Each row below holds a small network's activations on one input, seen along a few directions.
Each table varies a few parts of the input and shows all the possible inputs, shuffled.
Descriptions start from the smaller parts, as in this example, which fits no table here: one of 2 separate values, together with either a single point or one of 11 places along a line or (one of 6 places along a line, together with one of 8 places around a ring).
Shared parts are said once, and a part with two or three values counts as separate values.
In the rows, 128 means zero.

Other details of the inputs vary at random and push rows far along three fixed directions, the same in every table; ignore that.

Table:
R1: [110 165 219 164  93  81 183 149 139 139  89]
R2: [123 120 118  38 149  85 110 123 182 129 118]
R3: [ 87  85 142 170 144 129  91 105  94 124 147]
R4: [ 94  92 153 165 143 136  93  95  86 103 128]
R5: [145  99  57  92 175 144  89 102 115 124 150]
R6: [175 160  99 125 108 138 166 161 144 137 110]
R7: [186 202 106 139 101 124 176 181 152 138 112]
R8: [209 140  60 167 134 193 135 119  78 167 172]
R9: [ 85  90 156 156 146 157 110  98  87 107 132]
R10: [123 111 111  41 149  80 119 118 179 136 105]
R11: [107 130 105  42 149 105 118 110 191 145 111]
R12: [177 161 106 123 131 122 173 149 138 157 133]
R13: [ 55  99 186 115 107  72 133 127 153 113  91]
R14: [113 124 160 203 115 167 116 116  91 148 169]
R15: [182 114  69 120 161 180 101 117  97 129 183]
R16: [189 187 112 129 104 117 200 173 141 142 120]
R17: [219 139  72 161 145 193 146 122  62 132 156]
R18: [ 66  69 172 116 144 123  78  86 112  96 118]
R19: [ 98 182 209 173 105  82 181 151 143 131  92]
R20: [115 124 112  38 141  99 119 129 185 100 115]
R21: [179 173 104 125 117 114 156 159 134 124 130]
R22: [107 122 103  38 145 100 130 129 179 106 105]
R23: [ 78  95 134 173 137 142  90  93 100 139 143]
R24: [ 59  62 150 127 133 118  77  79 123 138 123]
R25: [188  99  54 123 131 183  99 124  90 120 143]
R26: [ 85  84 134 172 120 146  84 116 100 103 125]
R27: [144  98  52  89 160 148  92 109 109  99 142]
R28: [124 131 126  35 156 104 116 113 182 104 105]
R29: [153 146 110  77 129 114 115 122 163 152 133]
R30: [ 86  93 139 172 132 137  82  92 101 138 145]
R31: [183 197 114 129 100 140 185 183 153 141 117]
R32: [135 137 166 210  85 159 135 157  89 126 141]
R33: [ 93 171 208 171  78 105 169 174 165 127 104]
R34: [ 74 143 196 158 117  98 165 146 145 145 119]
R35: [134 137 169 205  94 145 146 152  78 122 154]
Description of these inputs: one of 5 places along a line, together with either one of 2 separate values or one of 5 places around a ring.
Changing only the place on the line of 5 turns R3 into R21. The same change can be made to R5. Which row results?
Answer: R27
A walk changes only the place on the line of 5. It starts at R24 and steps to R10. List the rest of the walk in order.
Answer: R1, R13, R25

Table:
R36: [120  74  47  23 168 130  64  92 162 104 119]
R37: [165 156 152 213  95 151 171 162  72 118 129]
R38: [ 92 144 144  34 133  61 127 126 224 144  95]
R39: [169 201 176 225  79 141 189 181 105 158 149]
R40: [197 168  97 170 121 154 160 144 101 170 156]
R41: [109 180 169  74 107  60 163 158 216 144  91]
R42: [141 172 148  96 123  95 153 145 174 144 118]
R43: [ 39  44 147 171 128 160  78 101  87  84 127]
R44: [ 18  86 195 146 118  92 103 104 150 133 108]
R45: [210 206 106  91 123 116 172 164 165 151 132]
R46: [ 92  98 194 239 102 158 127 130  49  96 137]
R47: [157 161 140 141 123 123 156 142 124 137 133]
R48: [ 64  94 159 136 125 104 116 113 136 125 107]
R49: [ 97 134 172 158 118 104 148 129 127 138 115]
R50: [ 96 116 146 117 140 103 125 107 140 144 119]
R51: [177 182 113 102 114 118 157 163 162 139 126]
R52: [211 119  35  96 140 188  98 133  98  98 153]
R53: [217 120  35 106 160 197 115 124  77  98 161]
R54: [ 66  63 150 177 137 160  71  88  83 125 159]
R55: [183 218 169 172  90 116 199 185 138 151 130]
R56: [173 136  87 155 124 167 126 136  99 138 154]
R57: [137 130 121 112 131 142 130 139 128  99 125]
R58: [ 80  76 120 112 141 122  93 101 127 113 115]
R59: [ 68 125 187 164 110  93 144 127 141 149 109]
R60: [ 20 100 197  95 113  77 120 132 185  90  78]
R61: [217 191 100 180 109 154 181 163 102 169 153]
R62: [164 133  90  99 121 128 137 146 136 108 106]
R63: [ 69  57 155 239 126 176  89  94  39 126 159]
R64: [201 107  27  98 141 186  95 127  97  99 145]
R65: [117 137 157 132 129 110 138 126 133 132 124]
R66: [104  56  68  47 184 131  61  66 133 117 129]
R67: [232 205 115 190 107 169 179 172  90 154 169]
R68: [ 92 121 137 101 125 100 120 124 166 133 109]
R69: [ 39 110 230 199 109 108 124 116 116 136 128]
R70: [124  53  58  58 184 156  52  72 109  93 143]
R71: [118  98 105 138 137 151  97 108 111 134 145]
R72: [ 91 108 144  87 150  98 109  98 154 134 120]
R73: [117 161 128  11 132  53 168 152 225 106  58]
R74: [141 168 113  15 139  56 159 143 218 130  75]
R75: [ 91  71 132 202 124 177 108 116  57  98 139]
R76: [164 171 156 193 112 139 167 146  96 153 151]
R77: [205 119  36 100 163 174 109 111  91 128 157]
R78: [115 151 137  98 121  92 140 133 179 155 112]
R79: [113 163 158  95 114  84 148 146 187 145 109]
R80: [ 37  76 202 209 123 125 110  97  83 128 129]
R81: [150 191 181 174 104 105 187 157 133 161 130]
R82: [183 103  52 102 170 184  80  93  93 135 178]
R83: [163  92  57  51 158 155  79 111 126  81 129]
What do these inputs look like to the network?
Answer: one of 6 places around a ring, together with either one of 2 separate values or one of 6 places along a line
Changing only the place on the ring of 6 turns R57 into R53. The same change can be made to R45. Which row results?
Answer: R65
Changing only the place on the ring of 6 turns R41 into R63. The same change can be made to R54. Which row results?
Answer: R59
A walk changes only the place on the ring of 6. It starts at R37 and steps to R46. List the rest of the walk in order.
Answer: R83, R52, R64, R62
Which other rows does R82 become when the place on the line of 6 takes its other values? List them by row number.
Answer: R42, R45, R55, R67, R69

Table:
R84: [154 148 112 181 134 146 138 119  79 136 171]
R85: [157 136 118 180 105 174 133 133  88 146 129]
R86: [143  88 101 121 150 189  91 109  82  94 141]
R87: [171 192 118 105 117 125 143 151 151 144 131]
R88: [ 72  79 152 102 150 131 103 106 118  90 107]
R89: [ 81 110 121  38 137  80 117 110 191 128  67]
R90: [148 114  80  54 153 137 108 118 168 143 145]
R91: [176 105  80  59 143  97  87 126 142 114 120]
R92: [ 88 144 175 162 121 105 129 118 129 128 130]
R93: [134  83  93 128 161 185  75  99  97 137 156]
R94: [129  74  71 135 132 166  79 119 104 102 158]
R95: [151 135 106 189 127 146 141 150  82 123 150]
R96: [ 87 120 167 164  85 115 147 128 139 139 112]
R97: [175 172 120 101 138 118 183 151 134 118 121]
R98: [ 62  67 133 107 119 127  93  95 140 120 112]
R99: [145 112  63  60 135 128 100 139 164 109 129]
R100: [130  83  78 133 141 173  69 122  96 104 139]
R101: [155 134 120 184 146 158 147 126  83 157 167]
R102: [ 82 127 167 168 110 108 133 155 129 120 106]
R103: [125 120 206 150 111  96 140 131 105 114 115]
R104: [ 83 124 159 175 116  92 146 143 128 117 115]
R105: [131  89  80 124 140 170  74  91  97 116 179]
R106: [165 185 106 105 130 108 163 148 137 149 138]
R107: [ 93 124 187 150  97 131 156 151 124 114 122]
R108: [150 130 107 180 117 156 154 130  75 150 137]
R109: [ 91 131 188 166 124 125 128 127 139 147 124]
R110: [167 188 109 108 134 106 162 141 140 144 141]
R111: [ 86 123 174 170 135 103 151 120 129 150 132]
R112: [173 168 117  98 134 121 184 158 130 123 119]
R113: [152 130 118 181 142 161 148 133  80 162 165]
R114: [133  87  80 137 145 171  68 116  99  99 142]
R115: [175 173  99 122 123 110 153 164 155 125 116]
R116: [114 113 186 157  96  87 130 117 115 145 102]
R117: [111 160 176  82 101  80 178 157 195 113  95]
R118: [ 93 129 184 170 122 122 130 123 142 146 125]
R119: [155 131 105 187 120 150 154 119  80 144 140]
R120: [153 115  79  52 168 121 132 110 140  96 121]
R121: [ 77  80 151 109 153 125 104  95 124  84 111]
R122: [ 62  64 142 112 142 128  87  93 148 130 140]
R123: [165 182 113 101 104 124 153 158 153 149 146]
R124: [174 173 116 109 139 126 161 153 153 166 128]
R125: [ 77 123 160 168 113  98 145 154 122 123 111]
R126: [137  82  88 137 173 171  85  87  97 133 161]
R127: [150 141  83  55 153 130  89 108 158 119 132]
R128: [183 137 135 170 120 136 109 118  68 142 169]
R129: [110 168 157 103 104  68 148 165 205 119  80]
R130: [104 136 191 162 111 126 147 134 127 103 110]
R131: [171 193 116 109 130 115 150 143 147 141 134]
R132: [162 137 116 187 107 168 133 123  93 140 132]
R133: [ 83 142 176 156 118 111 128 128 123 134 126]
R134: [203 161 133 106 130  98 146 141 143 169 135]
R135: [ 78  84 157 105 145 136  93 101 127  84 109]
R136: [153 126 123 177 117 178 137 142  95 163 173]
R137: [168 161 102 105  93 130 165 157 153 156 116]
R138: [159 138 128 185 143 168 134 128  90 154 161]
R139: [176 171 102 117 117 117 164 137 150 147 105]
R140: [ 65  76 135 113 140 120  92  86 131 117  97]
R141: [151 113  88  43 145 141 119 124 153  98 129]
R142: [ 83 138 176 153 101 116 128 131 135 132 143]
R143: [ 61  77 133 119 145 112  80 112 135  95 108]
R144: [147 115  61  60 154 119 123 103 144 130 111]
R145: [179 176 127 102 134 127 171 153 141 115 115]
R146: [ 84 132 134  40 141  75  95 103 204 113  98]
R147: [ 78 119 166 163  88 114 134 164 138 124 120]
R148: [ 91 132 176 165  99 121 135 125 134 135  96]
What do these inputs look like to the network?
Answer: one of 5 separate values, together with either a single point or (one of 3 separate values, together with one of 4 places along a line)
Changing only the choice among 5 separate values turns R132 into R129. The same change can be made to R140. Which row results?
Answer: R143
Which other rows does R94 become when the choice among 5 separate values takes its other values? List them by row number.
Answer: R96, R105, R117, R122
Which other rows does R145 become when the choice among 3 separate values takes its other values? List them by row number.
Answer: R88, R121
Which other rows does R144 become when the place on the line of 4 takes its other values? List them by row number.
Answer: R98, R140, R148
List by row number the other rows that have the choice among 5 separate values in common with R113.
Answer: R90, R93, R101, R109, R111, R118, R122, R124, R126, R134, R136, R138
